[[136 133 129 130 130 130 130 138 137 138]
 [126 128 131 130 130 130 130 124 125 124]
 [135 121 113 124 110 110 110 132 125 140]
 [157 113 125 150 127 133 135 130 129 132]]
Counting starts at 0.
Report the bottom-left entry.
Answer: 157
The entry in row 0 and column 0 -> 136
The entry at row 1, column 0 -> 126
Report the entry at row 0, column 2.
Answer: 129
Report the entry at row 2, column 0.
Answer: 135
The entry at row 0, column 1 is 133
The entry at row 1, column 1 is 128
Report the entry just right of the largest entry.
Answer: 113
The bottom-right entry: 132

M =
[[117 123 124 114 124 132 129 118 149]
 [139 129 129 112 132 128 127 140 113]
 [119 118 122 130 132 128 135 120 146]
 [130 126 129 110 135 129 130 131 142]
 [147 143 139 115 142 111 116 144 109]
 [113 119 123 143 119 138 131 115 144]
 [139 130 127 106 138 125 132 139 119]
 [130 126 124 112 120 133 127 129 120]]
Indices start at 0.
Report the entry at row 1, column 0.
A: 139
The top-right entry: 149
The entry in row 1 and column 1 is 129
Report the entry in row 2 and column 0.
A: 119
The entry at row 0, column 2: 124
The entry in the top-left corner: 117
Report the entry at row 1, column 2.
A: 129
Report the top entry of the column that holds the smallest entry.
A: 114
Report the bottom-right entry.
A: 120
Report the entry just left of the smallest entry.
A: 127
Report the entry just left of 125.
A: 138
The entry just right of 117 -> 123
Report the entry directly below the smallest entry.
A: 112
The entry at row 2, column 2 -> 122
Report the entry directly below the largest entry.
A: 113
Report the entry directly above 125.
A: 138

[[128 134 134 120]
 [133 128 124 129]
 [127 136 133 121]
 [106 149 112 129]
 [135 128 123 124]
 [130 128 117 135]]
Indices start at 0.
The bottom entry of the column that holds the largest entry is 128
The entry just left of 149?
A: 106
The entry in row 1 and column 0: 133
The entry in the bottom-right corner is 135
The entry just right of the largest entry?
A: 112
The entry in row 2 and column 2 -> 133
The entry in the top-left corner?
A: 128
The entry in the bottom-left corner: 130
The entry at row 0, column 1: 134

a =
array([[133, 124, 123, 125, 111],
       [125, 136, 128, 122, 153],
       [140, 136, 129, 129, 135],
       [135, 121, 129, 125, 135],
       [123, 129, 125, 122, 128],
       [137, 117, 125, 121, 101],
       [143, 112, 118, 128, 123],
       [134, 128, 135, 129, 104],
       [122, 133, 116, 130, 128],
       [136, 138, 144, 122, 128],
       [126, 130, 121, 127, 108],
       [119, 142, 139, 123, 117],
       [137, 127, 123, 133, 119]])
Counting starts at 0.
Find the entry in row 0 and column 1.
Answer: 124
The entry at row 2, column 0 -> 140
Find the entry at the centre.
Answer: 118
Find the entry directly above the smallest entry.
Answer: 128
Find the bottom entry of the column that holds the smallest entry.
Answer: 119
The entry directly below the centre entry is 135
Find the entry in the top-left corner.
Answer: 133
Find the top entry of the column that holds the largest entry.
Answer: 111
The entry directly above 112 is 117
The entry in row 0 and column 2 is 123
Find the entry at row 1, column 1.
Answer: 136
The bottom-left entry: 137
The entry just left of the smallest entry is 121
Find the entry at row 1, column 0.
Answer: 125
The entry just right of 142 -> 139
Find the entry directly below the smallest entry.
Answer: 123
Find the entry directly above the centre entry.
Answer: 125
The entry at row 1, column 2 -> 128
Find the entry directly below the largest entry.
Answer: 135
Find the maximum.
Answer: 153
Find the entry directly below 112.
Answer: 128
The entry just left of the centre entry is 112
The smallest entry is 101
The entry just left of the largest entry -> 122
The entry at row 2, column 2: 129

[[125 116 147 118 129 137 120 118 117 121 147 121 119]
 [126 115 145 116 130 137 121 116 116 120 144 121 116]
 [133 139 135 137 133 133 135 131 138 137 134 136 133]
 [122 114 127 116 124 126 118 122 116 118 127 118 122]
 [125 120 148 121 130 137 122 123 120 122 150 122 122]
 [133 139 135 136 132 133 136 131 137 136 135 136 132]]
Rows and columns are numbered from 0.
The top entry of the column that holds the smallest entry is 116
The entry in the top-left corner is 125
The entry in row 2 and column 1 is 139
Report the entry directly below the largest entry.
Answer: 135
Report the entry in the bottom-right corner.
Answer: 132
Report the entry in the top-right corner.
Answer: 119
The entry directly below the smallest entry: 120
Report the entry in row 1 and column 1.
Answer: 115
The entry in row 1 and column 0 -> 126
The entry in the bottom-left corner is 133
The entry at row 1, column 2: 145
Report the entry at row 2, column 0.
Answer: 133
The entry at row 2, column 2: 135
The entry at row 0, column 2 is 147
Report the entry just right of the largest entry.
Answer: 122
The entry directly above the largest entry is 127
The entry just left of the smallest entry: 122
The top entry of the column that holds the largest entry is 147

A = [141 152 134 129 126 132 125 115]
The entry just right of 132: 125
The entry just left of 129 -> 134
Read off the entry just left of 152.
Answer: 141

Questions about the table below.
1) Report the entry in the bottom-right corner.
2) Report the first entry in the row that holds the smallest entry.
3) Report the bottom-left entry.
4) Report the 3rd entry on the main diagonal.
5) Report the entry in the top-right corner.
6) Report the 1st entry on the main diagonal.
7) Report the smallest entry in the first column.
8) Report the entry directly below 124.
[[129 131 115 129]
 [125 118 119 126]
 [116 106 126 116]
 [117 109 134 116]
 [129 117 115 125]
 [133 128 115 108]
 [128 133  98 111]
 [133 132 115 108]
 [125 121 115 124]
 [115 107 134 114]
 [121 129 110 117]]
1) 117
2) 128
3) 121
4) 126
5) 129
6) 129
7) 115
8) 114

m =
[[107 150 131 126]
 [124 151 147 128]
 [133 125 130 125]
 [109 147 109 129]]
The entry directly above 133 -> 124
The last entry of the smallest entry's row -> 126
The bottom-right entry is 129
The entry directly below 130: 109
The entry just left of 130: 125
The maximum is 151
The bottom-left entry: 109

[[105, 122, 129, 119, 118, 122, 118, 127, 117, 132, 107, 120, 107, 133, 134],
 [141, 127, 116, 117, 134, 120, 131, 130, 135, 132, 137, 116, 138, 133, 125],
 [106, 126, 141, 127, 131, 126, 130, 123, 116, 136, 108, 125, 112, 133, 141],
 [113, 130, 138, 134, 138, 130, 138, 133, 120, 129, 115, 131, 118, 127, 135]]
The bottom-right entry -> 135
The fourth entry in reading order: 119
Report the fourth-last entry, reading row by row.
A: 131
Report the second entry on the diagonal from the top-right corner.
A: 133
Report the entry directly above 112.
A: 138
The entry in the top-right corner -> 134
The smallest entry in the first row is 105
Report the bottom-left entry.
A: 113
Report the third entry on the diagonal from the top-right corner.
A: 112
The smallest entry in the last column -> 125
Report the second entry in reading order.
A: 122
The 3rd-last entry, reading row by row: 118
The 3rd entry on the main diagonal: 141
The entry directly above 113 is 106
The second entry on the main diagonal -> 127
